Each row below holds a small network's activations on one input, seen along a few directions.
In each table, some parts of the input vary, and every possible input appears once, in random order.
A made-up example of a description, with smaller parts first: one of 4 places along a line, together with either a single point or one of 11 places along a line or (one of 3 separate values, together with one of 8 places around a ring).
Shared parts are said once, and a part with two or three values counts as separate values.

Other details of the inputs vary at random and push rows far along two fixed directions, the same in every table; ignore that.

Rows:
row 1: [ -1   2 -23 -17   3   2 -40  -1  12  19 -17]
row 2: [  9   6   5   8  -7 -27   4 -19 -11  -9  -9]
row 3: [ 24   4 -19  -6  -4 -18 -19 -16  19   3 -19]
row 4: [  6   6  10   3  -3   3  24   7   3 -10   7]
row 5: [-21 -10   0 -11   8  24 -13  21  -7  15   8]
row 6: [ 14  -6  -4   5  -5 -10   9  -8   8  -7   4]
row 7: [-17  -8  13   3   4  17  18  12  -3   3  18]
row 8: [-25  10   3 -10   2   8   1  13 -26  11   1]
row 9: [-5 -1  6  5  2 14  5 12 -5 -9  3]
row 10: [ 21   0   1  14   0 -21   3 -24  17 -10  -6]
row 11: [  0  -3 -23  -8   3   4 -44   2   7  10 -20]
row 12: [ 36  -2  -5  11 -12 -26   6 -18  14  -9  -4]
row 13: [-23   1   3 -14  13  23 -11  19  -3  16   5]
row 14: [ -2  -1  30  17  -1   7  48  -4   1 -25  19]
row 15: [-14   1   4  -1  -2  -2   9   3 -25   3   9]
Each input here is: one of 3 separate values, together with either a single point or one of 4 places along a line.
Q: The inputs of row 12 and row 4 match in every part but the choice among 3 separate values. If row 6 is changed in the same way as row 12 into row 4, which row does it become?
A: row 3
Q: Change only the choice among 3 separate values in row 13. List by row number the other rows that result.
A: row 7, row 10
Q: Change only the choice among 3 separate values in row 14. List by row number the other rows that result.
A: row 1, row 5

Rows:
row 16: [-31 -16  18   5   6  19  11  17 -19   1  21]
row 17: [ -6  -9  18  14  -6  -7  31  -3 -19 -13  17]
row 18: [-18   7  15  -6  10  30  21  29   2   7  19]
row 19: [ 24  -7   0   8 -14  -7  26  -7  21 -12   8]
row 20: [ -4 -20  -6  -1   0  20 -11  14   3  -4   2]
row 21: [-10  16  -4  -9   3   5  -9  12 -17   2 -13]
row 22: [ 10  -4   0   4 -11 -21   7 -15   8   6   6]
row 23: [-12   9  -1 -17   1  -2   0   8 -10  14   1]
row 24: [-21  15   9 -12   1  17  23  31 -24   2  14]
row 25: [-23   6  19   1  15  32  15  24  -1  -3  11]
row 26: [  8  14  11   7  -4 -23  25 -20  -2 -12  -7]
row 27: [ 19 -12   2  20  -3  -6   2  -9  13  -9   5]
row 28: [-11   4  -3  -1   2   7 -16   8 -24  -5 -10]
row 29: [ -8 -10   0  -1   6  21 -11   8   4 -12  -6]
row 30: [ 13   1  -2   0 -14 -23   9 -14  -3   5   4]
row 31: [  3   9   9   6  -1 -19  11 -20   9  -6  -7]
row 32: [ -6  -7  -8   0  -4   3 -16  13 -24   1   1]
row 33: [  0   1 -30 -21  -7   0 -46  13 -15  26 -13]
row 34: [ 2 -6  3  1 -1 13  4 12  8  8 15]
row 35: [ 12  -1   5  14   5 -10   6 -22   6 -15  -2]
row 36: [ 20   8 -22 -12   2 -16 -24 -14  19  19 -17]
row 37: [-31   7  16 -11   6  17  22  20  -9  10  19]
row 38: [ 15   5  -2   4  -2  -2  10  -9  22 -15 -15]
row 39: [  2  -4  11  13  -1 -17   2 -22   2 -12  -5]
row 40: [ -4 -15 -26 -10   9   9 -53   1  -2  21  -8]
row 41: [21  4 -5 -4 -6 -6 14 -3 26 -5 -6]
row 42: [ 14  10 -19  -6   7 -13 -29 -21  16   9 -23]
row 43: [ -5  -6 -18  -5  12  16 -57   5   7  12 -21]
row 44: [  8   2  13  15  -5 -22  17 -23  -8 -19  -4]
row 45: [ 19  -2  -2   5  -6 -13  13 -14  11   2  12]
Q: What is each input in this table made of?
A: one of 5 places around a ring, together with one of 6 places along a line
Q: The inputs of row 26 and row 42 match in every part but the place on the line of 6. If row 17 is changed in the same way as row 26 into row 42, which row does it become?
A: row 40

Rows:
row 46: [ 10   9   8   5 -15 -24  15  -2  -7 -11  -7]
row 47: [  4  -2   8  13   9  -9  11 -16  20 -15  -4]
row 48: [ 24  -9 -24   1  -6 -14 -14  -7  19  11  -8]
row 49: [-27   1   5  -5   0  19  19  10 -31  -8  10]
row 50: [ 14   6   0  -6  -8 -19  18 -12 -12 -13  -3]
row 51: [ 18   1   2   5 -12  -6  13  -7  18  -8  12]
row 52: [  8   8 -34 -19   8  -5 -48  -5  26  18 -29]
row 53: [ 20   2 -14   6  -4  -1 -16 -17  18   1 -22]
row 54: [ 18  -8   9  12  -8  -5   6  -9  13 -18   9]
row 55: [  3   7   3  14 -16 -20  13  -9  -8 -12  -8]
row 56: [ 24  15 -11   1  -1 -25 -17 -11  -7   5 -11]
row 57: [-24   8 -24 -13  12  21 -53  17 -27  27  -9]
row 58: [  5  10   5   5 -16 -25  18  -7  -3  -4  -4]
row 59: [ 19   7  -8   7   2 -24 -25 -18  -8   3 -12]
row 60: [  2   7   9   2 -15 -28  17 -10   0   3  -1]
row 61: [-28   1 -27 -38   5  17 -45  15 -22  29 -12]
row 62: [ 11   2   8  10   8  -8  11  -9  18 -20  -6]
row 63: [-15 -14   3  10   3  29  18  24  -9  -4  17]
row 64: [ 18   6   6   5  -5  -2  20 -10  18  -3  -4]
row 65: [ 23  -3  -5   1   1  -5 -21 -16  18  -1 -21]
row 66: [ 11  14   7   8  -1 -24  16 -15  -5   8  10]
row 67: [-19  13  13   0   7  13  17  18 -26   9  20]
row 68: [  5  -4 -31 -23   1 -15 -57 -16 -10  12 -29]
row 69: [-24   5   8   4  13  30  18  20   0 -12   7]
row 70: [  5   4   2  -8  -8 -23  21 -20  -5   1   4]
row 71: [-10   2  17  -6   7  32  19  25  -4  -3   6]
row 72: [-17  -4   9   5  -2  33  12  19  -4 -10  22]
row 73: [-13 -19  11   6   9  25  14  25 -10  -6  18]
row 74: [ 15  -1   5   2 -10  -9  13 -11  21  -1  16]
row 75: [  1  -6   6   5  -3 -20  15 -26 -11 -12   1]
row 76: [ 11 -11  10  15  -6  -6   6 -17  15 -14  11]
row 77: [-11 -15 -29 -24  10  27 -49  35  -4  26  -8]
row 78: [-18   1  18  -7   7  29  22  16   3  11  13]
row 79: [ 11   3  -6  11   3 -25 -25 -26  -6   8  -9]
row 80: [-16 -14   7  -2   6  20  21  24  -1  12  25]
row 81: [-28  -1  20   0  -1  10   9  21 -26  -6   5]
row 82: [ 17 -21 -15  10   1 -15 -21 -16  16   4  -8]
row 83: [-17   7  12  -6  15  26  19  27   1 -10   8]
row 84: [ -2  -3  13  15 -10 -25  10 -17  -5  -9  -5]
row 85: [-28   3 -22 -31  20  24 -46  22  12  31 -11]
row 86: [ 11  -6  14  14   2  -2  12 -20  16  -9  -5]
row 87: [-10  -3  13  -5  -1  29  14  27  -4  -8  23]
Q: The inputs of row 52 and row 83 match in every part but one. If row 51 is changed in the same way as row 52 into row 83, which row does it become?
A: row 87
Q: What is each input in this table made of?
A: one of 6 places along a line, together with either one of 3 separate values or one of 4 places along a line
Q: Start at row 85 and move only the place on the line of 4, one step at a time. The first step leads to row 78. Which rows follow, in order?
A: row 74, row 80
Q: Change only the choice among 3 separate values in row 79. List by row number the other rows that result.
A: row 75, row 84
Q: Change only the place on the line of 4 in row 62. List by row number the other rows that result.
A: row 54, row 65, row 73

Rows:
row 88: [-16   0 -20 -21   3  13 -37  19 -18  25  -4]
row 89: [-14   3  15   0  13  35  18  21  10 -10   7]
row 90: [-19  -5  -7  -9   6  16 -23  17 -24  10   1]
row 91: [-17  -9  18   3  12  25  20  11  11   0  19]
row 92: [-22   6 -12 -23   4  10 -26  15 -12  22  -7]
row 93: [ 22  -2   3  13 -14 -28  13 -21  -1 -15  -4]
row 94: [ 10   0  -5   5  -8 -24  -7 -23   1  -9 -15]
row 95: [ 21 -15 -25   1   2 -11 -47 -23  31  12 -20]
row 96: [ 31 -11  -1  14 -10 -15  17 -17  30  -5  10]
row 97: [ 25  -3 -17   5   2  -3 -28 -14  29  -7 -25]
row 98: [-21  10  23   1   4  11  39  18 -20  -2  20]
row 99: [-31   3   7 -13   7  15   1  12 -17   4   2]
row 100: [-22   8  -8 -16  12  12 -35  11 -15  21  -7]
row 101: [ 17  -3  11  16 -15 -26  31 -18  -2 -23   4]
row 102: [ 22  15   4  10  -7 -31  18 -19   4  -3  -1]
row 103: [-23   2  -7  -7  10  14 -36  10 -21  15  -6]
row 104: [ 13  -1 -27  -6  -4 -25 -47 -25   3   9 -30]
row 105: [ 34  -5  -1  18  -6  -7  13 -11  26 -24  -5]
row 106: [-24   6 -12 -21  13  13 -39  10 -16  23 -12]
row 107: [-12   5  12   2   0  11  21  18 -21   1  20]
row 108: [ 19   2 -13  -1 -14 -25  -3 -15   2   1  -8]
row 109: [ 30   6 -27  -8   0  -8 -31  -9  36   7 -27]
row 110: [-24   1  28  11   6  15  33  11 -26 -13  19]
row 111: [-13  -7  14  -1   8  24  23  16  13   6  23]
row 112: [ -5  -5 -22 -19   7  34 -36  28  11  14  -8]
row 113: [-19  -1  20  -2  -7  12  39  19 -21  -9  23]
row 114: [ 22   2  12  23  -9 -26  27 -17  -6 -18   8]
row 115: [ 14   9  16  13  -8 -27  33 -24   3 -17  -1]
row 116: [-25   6  21  -5  -1  11  40  18 -17  -5  17]
row 117: [ 28 -16   1  19  -7 -13  11 -19  27 -11   7]
Q: What is each input in this table made of?
A: one of 5 places around a ring, together with either one of 2 separate values or one of 4 places along a line
Q: Change only the place on the line of 4 in row 115. List by row number the other rows that result.
A: row 99, row 100, row 106
